These are the activations of a small neural network, seen along a few directions. Each row is one input.
In each table, some parts of the input vary, and every possible input appears once, in random order.
A made-up example of a description, with smaller parts first: one of 2 separate values, together with either a single point or one of 11 places along a line or (one of 6 places along a line, together with one of 8 places around a ring).
Shared parts are said once, and a part with two or three values counts as separate values.

Other details of the inputs vary at random and push rows far along two fixed directions, the same in every table; ignore that.

Table:
x1: 16; 16; 5; 29; 10; 8; 5; -16; 18; 20; -25; -5
x2: -45; 0; 29; -43; 14; 27; -16; 9; -24; -57; -6; -5
x3: 65; -23; -35; 5; -49; -29; 28; -29; -7; -30; 20; -20
x4: -1; 21; 4; 19; 14; 6; 3; -14; 19; 36; -18; -11
x5: 80; -38; -5; -5; -69; -16; 11; 2; -9; -3; -9; -10
x6: -2; 13; 22; -21; 24; 27; -17; -11; -17; 7; -23; 11
x7: -1; 14; 8; 48; 43; 15; -9; -24; 22; 86; -22; 12
x8: -58; 6; 21; -65; 7; 2; -5; 11; -21; -33; -2; -3
x9: 70; -17; -54; 4; -38; -22; 33; -6; -5; -33; 19; -23
x10: -34; 8; 2; -27; 5; -14; -1; -1; -17; -9; 22; 9
x11: 57; -21; -1; 11; -35; 4; 1; -9; -13; 6; -17; -8
x12: -6; 10; 26; -55; -21; 22; -15; 15; -31; -60; -15; -15
x13: 35; -9; -49; 21; -25; -34; 33; 6; 7; 16; 22; -8
x14: -29; 2; 18; 0; 15; 8; -14; 10; -5; -18; 22; 20
x15: -22; 6; 22; 37; 38; 11; -28; 3; 22; 74; -22; 33
x16: -36; 17; 4; -41; 26; 28; -19; 29; -33; -62; 19; 4
x17: -19; 6; -21; 24; 21; -4; -2; 22; 16; 17; 17; 20
x18: 0; 4; 5; 25; -7; -8; -6; 8; 27; 33; -19; 5
x19: -39; -4; 8; 47; 32; -3; -7; 0; 40; 45; -10; 16
x20: -17; 14; -17; -72; 4; 5; -2; 15; -33; -56; 25; -14
x21: -46; 19; 13; -61; 21; 8; -17; -6; -29; -40; 24; -1
x22: -10; 10; 11; 48; 36; 0; -7; -11; 20; 93; -22; 23
x23: -22; 7; 7; 51; 53; 10; 2; -24; 31; 32; -17; 6
x24: -42; 10; 22; -40; 16; 22; -24; 6; -35; -58; 20; 8
x25: -3; 2; -12; 40; 25; 5; 2; 24; 16; 9; 19; 17
x26: 70; -25; -8; 3; -73; -21; 20; 8; 7; -19; -10; -24
x27: 57; -14; -21; -13; -75; -36; 32; -4; 1; 1; -10; -30
x28: 37; -36; -9; 34; -37; -18; 24; -2; 23; 0; -1; -12
x29: -25; 0; -3; 24; 10; -10; -8; 0; 14; 19; 19; 22
x30: -28; 2; 7; -30; 12; 6; 3; -11; -2; -14; -3; -16
Each input here is: one of 5 places along a line, together with one of 6 places around a ring.
The inputs of x14 and x21 match in every part but the place on the ring of 6. If x28 is changed in the same way as x14 into x21, which row does it become?
> x30
Change only the place on the ring of 6 in x9. List by row number the other rows that result.
> x13, x16, x17, x20, x25
Change only the place on the line of 5 in x13. List by row number the other rows that result.
> x8, x10, x22, x27

Table:
x31: -11; -7; -4; 37; -10; -27; 19; 5; 33; 43; -5; -8
x32: 37; 13; -9; 47; 10; 13; -2; -14; 0; 35; -4; 1
x33: 12; -3; -18; -42; -51; -30; 29; -13; 1; -31; 3; -26
x34: -26; 26; 35; -16; 43; 22; -23; -11; -21; 21; -29; 11
x35: -2; 9; -25; 9; 16; -11; 12; 0; 2; -14; 26; 10
x36: 16; -38; -2; -16; -59; -19; 1; 7; -5; -50; 5; -10
x37: -31; 21; 7; -1; 61; 13; -13; -22; 1; 52; -17; 6
x38: 8; -18; 5; -19; -36; -6; 0; 7; -7; 22; -10; 15
x39: -35; 1; 10; 19; 35; 16; -24; 30; 2; -4; 7; 35
x40: 14; -14; -27; 47; -1; -20; 20; 19; 15; 16; 26; 7
x41: 28; -10; -25; -35; -49; -26; 5; 25; -24; -19; 29; -11
x42: 54; -22; 8; -35; -54; -4; 6; -1; -15; -3; -16; -7
x43: 10; 4; -29; 44; 42; 10; 13; -11; 12; 12; 7; 1
x44: 18; -16; -26; 6; -35; -29; 28; -25; 12; -24; 22; -19
x45: -13; 5; 27; -35; 15; 39; -19; 31; -22; -54; 6; 18
x46: 11; 15; -26; 16; 28; 15; 1; -13; 3; 29; 7; -2
x47: -41; 23; 9; -53; 23; -9; -9; -9; -17; 9; 2; 14
x48: -4; 1; -7; -62; -18; 1; 13; -10; -14; -45; -16; -35
x49: -49; -8; 16; -37; -8; -1; -1; 18; -11; -44; 23; -6
x50: -45; 4; 51; -25; 26; 36; -31; 13; -5; -43; -7; 10
x51: 40; 5; -41; 9; -23; -30; 14; -12; 3; 15; 26; -3
x52: -41; 33; 27; 31; 79; 42; -25; 4; -10; -3; -5; 24
x53: 21; -7; -18; 55; -5; -5; -10; 12; 21; 53; 2; 23
x54: 24; -1; 11; -34; -42; 2; 13; -12; -18; -42; -24; -33
x55: -10; 6; 34; 3; 7; 12; -15; 8; 18; 4; -31; -1
x56: -79; 16; 46; -42; 23; 19; -34; 27; -3; -16; -21; 17
x57: 13; -18; -14; -34; -23; -1; 17; -22; -12; -55; 9; -36
x58: 44; 0; -3; 56; 7; 3; -17; 4; 20; 47; -6; 13
x59: 11; -12; -12; 34; -8; -33; 16; -3; 19; 73; 1; 7
x60: 25; -9; 3; 73; 4; 4; 14; -33; 22; 17; -8; -13
What do these inputs look like to the network?
> one of 5 places around a ring, together with one of 6 places around a ring
The inputs of x53 and x38 match in every part but the place on the ring of 5. If x41 is changed in the same way as x53 into x38, which row does it become?
> x59
Start at x54 and move only the place on the ring of 5, one step at a time. The first step leads to x60. Which rows follow, in order?
> x52, x32, x34
Start at x45 and move only the place on the ring of 6, one step at a time. The first step leads to x39. Which rows follow, in order?
> x40, x35, x43, x52
Change only the place on the ring of 5 in x51. List by row number the other rows that result.
> x33, x35, x44, x47
